These are the activations of a small neural network, seen along a few directions. Each row is one input.
Each table varies a few parts of the input and shows all the possible inputs, shuffled.
A made-up example of a description, with smaller parts first: one of 8 places around a ring, together with either a single point or one of 11 places around a ring or (one of 3 separate values, together with one of 4 places along a line).
Shared parts are said once, and a part with two or three values counts as separate values.

A family of inputs:
r1: [ 17 -12  37 -20 -43 -21  13  11   5  95  17  11 -38  -2 -32 -41   4 -44]
r2: [-33   0  -2  33 -35 -10 -55   6 -10  14  22 -15  -4  22 -18  -4   5  -5]
r3: [  9 -37 -51 -50  36  -2  57   2  56  38  35   7  -2  38   9 -17  19 -24]
r4: [ 22 -46 -21 -13 -16  -2  20   5  44  53  42  43 -29  -1 -23 -18   2  -6]
r5: [-39  59  58 -16  52  31  24 -89 -45 -18  -1  -2  53 -66 -16  53  44   8]
r6: [ 47  21   2  12  -8 -33 -36  81 -32 -24 -23   7 -24 -21  36  -2 -46  14]
r7: [ 20 -23  10 -23 -20 -23   0  22  19  70  40  33 -36   0 -23 -12  24 -31]
r8: [-88  77  22  17  12  38  36 -49 -48  11  63  -6  34 -29  28  48  -2 -10]
r9: [ 52  -4 -27  20 -10 -12 -16  64  -5 -41 -19  11 -20 -25  40  -4 -64  38]
r10: [ 47  -8 -35  13   7 -14  14  55 -16 -64 -29  11 -26  16  66   5 -39  19]
r11: [-43  -9 -56   5  16  10   5 -14  35 -23  20 -44  26  60  14 -10  -1   2]
r12: [ -1 -19 -18 -37  41   7  -1 -42  48 -55 -47 -36  47  23 -34   3  43  18]
r13: [ 32   5 -54 -18  41  -9  24  64   6 -60 -26 -26   0  14  72 -10 -42  25]
r14: [ 22 -50 -29 -17   2  -4  51  -5  34  37  32  38 -35  41   2   1  26 -23]
r15: [  2  93  26  -6  36  37  50  31 -78 -23  19  20  17 -70  88  42 -47  14]
r16: [ 44  26  33  19 -30 -33 -20  75 -47   4 -45 -14 -17 -23  28 -27 -66   4]
r17: [ 10 -30  11  11   1  11 -42 -40  37 -34 -45   3  18 -18 -60  -3  29  28]
r18: [-37   9  21  39 -55 -12 -40  -4 -28  42  -3 -35  -3  19 -27 -35 -13 -16]
r19: [  6 -14  39  -1  -1  -8 -64 -22   6 -18 -47  -9  13 -19 -61   6  49  -1]
r20: [  7 -34   3  -2  17   8 -11 -49  25 -57 -51  -2  11  25 -43  16  47  12]
r21: [  3 -10  63   1 -25  -9 -50 -33 -15   7 -69 -29  18 -21 -68 -24  30 -12]
r22: [-34 -24 -34  35 -15   8  -4 -21   9 -27  17  -9  -7  63   5   5   3   1]
r23: [-35  50  30 -47  31  31  80 -38 -22  78  72  50   4 -46  32  40  14 -30]
r24: [-30 -20 -29  44 -34  10 -34 -11  21  -4  25  -7   0  20 -16 -11 -17  19]
- What do these inputs look like to the network? => one of 4 separate values, together with either a single point or one of 5 places along a line
- The inputs of r3 and r11 match in every part but the choice among 4 separate values. If r7 is changed in the same way as r3 into r11, which row does it become? => r2
- Which other rows agree with r9 in the choice among 4 separate values? List them by row number. => r6, r10, r13, r15, r16
- A walk changes only the place on the line of 5. It starts at r12 and steps to r20. List the rest of the walk in order. => r17, r19, r21

A family of inputs:
r25: [-21 -61   2   9 -34  -7 -42 -51  53  39   4  -4  -4  37 -90 -25  55 -17]
r26: [-61   0  26 -16  -3  20  17 -81  16  65  44   0  20   3 -56   6  56 -32]
r27: [-70   0  10 -17  16  36  36 -97  24  44  57  11  24  11 -42  26  65 -25]
r28: [  7   3  44  -9  -3  -3 -17 -24  -9  10 -27   2   7 -26 -39   1  28  -7]
r29: [ 18  39 -10 -16   7  -4  51  62 -30  35  44  24 -23 -22  75   4 -52 -11]
r30: [-17  66  19  13  15  14   4  17 -57 -28  -2 -15  22 -40  50  21 -37  14]
r31: [ 10  37 -29 -17  28   8  72  46 -23  13  59  34 -18 -16  89  25 -44  -2]
r32: [ 60 -40 -66   1  -6 -29  12  87  27 -20  -7   3 -41  42  52 -33 -51  11]
r33: [ 58 -24 -34  10 -27 -28  -3  89   6   8   2  21 -49  11  42 -29 -57   7]
r34: [ 39  13  -3   0 -22 -21  19  78 -28  35  18  25 -43 -11  54 -15 -55 -11]
r35: [-14  27  37 -24  24  17  17 -42 -12  11  -4   2  26 -36 -18  19  29  -6]
r36: [ 23 -35  12   0  -8 -11 -41 -13  25 -18 -43  -3   1  -2 -51 -11  26   9]
r37: [-23  24  20 -26  43  32  38 -59  -5 -11  10  14  32 -29  -3  39  37   1]
r38: [ 23 -10 -36  27   1 -15 -35  42   2 -83 -54 -36   5  28  27 -12 -38  35]
r39: [ 23   6  -5  37 -20 -14 -50  44 -20 -56 -43 -19  -3  -4  15  -8 -42  31]
r40: [ 24 -51 -18 -11  12 -11 -27 -14  47 -43 -55 -19   9  30 -40 -15  33  12]
r41: [  5  43  26  28 -15  -6 -27  34 -54 -29 -27 -15   3 -29  27   5 -39  13]
r42: [-25  64  -1  12  34  28  24  -1 -51 -49  11  -3  26 -33  64  42 -29  23]
r43: [-38 -25  32   0 -28   0 -18 -64  18  66  20   0   2  13 -76 -11  55 -32]
r44: [-21 -75 -27  -3 -16  -5 -30 -51  74  11  -6 -21   4  71 -79 -29  62 -14]
- What do these inputs look like to the network? => one of 4 places along a line, together with one of 5 places along a line
- Which other rows does r26 become when the place on the line of 4 takes its other values? List them by row number. => r29, r30, r35
- Which other rows does r34 become when the place on the line of 5 takes its other values? List them by row number. => r29, r31, r32, r33
- Which other rows does r39 become when the place on the line of 5 takes its other values? List them by row number. => r30, r38, r41, r42
